Each row has a name. Each question is about the rows just above it. Places in a row count from 0.

[ 95 115  80 124] : rafid
[101 139  86 143] : muka
[155 151 182 112] : getaz
[ 91 122  69 125] : gufez
[109 111  94 118] : nasar
[ 99 117 176 109] : kal
[144 164 162 108] : kaz
[149 117 176 109] : Fekes
[152 159 181 110] : Ripu
tags:
[159] -> q295
[151] -> q820
[164] -> q506
[162] -> q315
[115] -> q448
[117] -> q892
Join kaz by its entry at place 1: | q506
Whose row is [149 117 176 109]? | Fekes
Whose row is [144 164 162 108]? | kaz
Where do [101 139  86 143] appear? | muka

[117  66  67 138 166  92  90  89] : mikug
[ 78  86 152 178  69  93  85  95] : pami
[ 65 180 172 133 109  84 156 144] : pevad
[154 110  78 137 159  63 125 152] : las
key -> tag
[110] -> q726
[180] -> q922
[66] -> q429
[84] -> q457
[85] -> q966
[179] -> q383
Join pevad by its entry at place 1: | q922
Whose row is [117  66  67 138 166  92  90  89]? | mikug
Whose row is [ 65 180 172 133 109  84 156 144]? | pevad
[154 110  78 137 159  63 125 152] is in which row? | las

[132  72 127  95 148 104] = bote
[145 153 130 145  67 160] = lev
[138 137 137 126 121 105] = Mal
[145 153 130 136 105 141] = mas
[ 93  74 115 109 175 106] = fekol
key -> tag
[73] -> q161
[94] -> q825
[75] -> q27
[72] -> q599
[74] -> q933
[95] -> q319
Look up the entry of bote at place 1 in the table: | q599
Whose row is [145 153 130 145  67 160]? | lev
Whose row is [138 137 137 126 121 105]? | Mal
Where do [132  72 127  95 148 104] appear? | bote
The row with [ 93  74 115 109 175 106] is | fekol

[115 122 141 113 132 106]  lozen
[104  80  80 174 149 178]  fas
[143  81  91 139 129 179]  dotin
[ 87 168 195 129 133  96]  Mizos
[121 188 112  98 102 111]  tivor
[106 145 101 149 115  93]  Pib
[142 106 101 145 141 123]  ged
[126 104 151 111  95 162]  gonu
[146  93 129 124 100 159]  zatif
[135 135 141  81  83 134]  netu
[109 120  87 153 167 108]  verif
key -> tag
[115] -> q380
[100] -> q614
[102] -> q475
[167] -> q754
[132] -> q894
[129] -> q339
Look up the entry of Pib at place 4 in the table: | q380
Whose row is [ 87 168 195 129 133  96]? | Mizos
Whose row is [135 135 141  81  83 134]? | netu
Whose row is [104  80  80 174 149 178]? | fas
Whose row is [115 122 141 113 132 106]? | lozen

[170 100 168 149 154 150 168 106 149 166  93 130 130  98 130 130 172 130
 154 130 130 102 130 167 131 150 130  94 130] -> Tuz
[108 162 107 141 105 105 106 170 105 105 155 177 177 160 177 177 108 177
 105 177 177 165 177 123 177 106 176 153 176] -> nodaz
[152 118 150 124 131 125 150 125 124 149 111 155 155 116 155 155 153 155
 105 177 177 165 177 105 177 105 177 156 177] -> zinin
[152 118 150 124 131 125 150 125 124 149 111 155 155 116 155 155 153 155
 130 155 155 120 155 149 155 125 155 112 155] -> lavu
[101 168  99 111 108 111  99 176 111  98 161 172 172 166 172 172 102 172
 108 172 172 171 172  98 172 110 172 163 172] -> Taz
[108 162 107 141 105 105 106 170 105 105 155 177 177 160 177 177 108 177
 105 177 177 165 177 123 177 105 177 156 177] -> tus
key -> tag
[129] -> q544
[92] -> q919
[93] -> q73
[130] -> q185
[110] -> q63
[111] -> q122
The tag of Tuz, keyed by place 10: | q73
The row with [152 118 150 124 131 125 150 125 124 149 111 155 155 116 155 155 153 155
 130 155 155 120 155 149 155 125 155 112 155] is | lavu

[118 129 153 139 157 153  95 134 108  96 138 115 116  98 119] = bida
[123 129 141 134 144 143 110 132 117 111 133 121 123 111 123] = Naral
[111 129 170 147 175 170  73 138  94  74 145 106 108  77 113] = ros
[120 129 149 138 153 150  99 134 111 100 137 116 118 102 120] = Vivu
key -> tag
[115] -> q794
[107] -> q78
[132] -> q162
[123] -> q385
[122] -> q517
[116] -> q764
[108] -> q14
[118] -> q758
Look up the entry of Naral at place 12 in the table: | q385
Whose row is [120 129 149 138 153 150  99 134 111 100 137 116 118 102 120]? | Vivu
Whose row is [111 129 170 147 175 170  73 138  94  74 145 106 108  77 113]? | ros

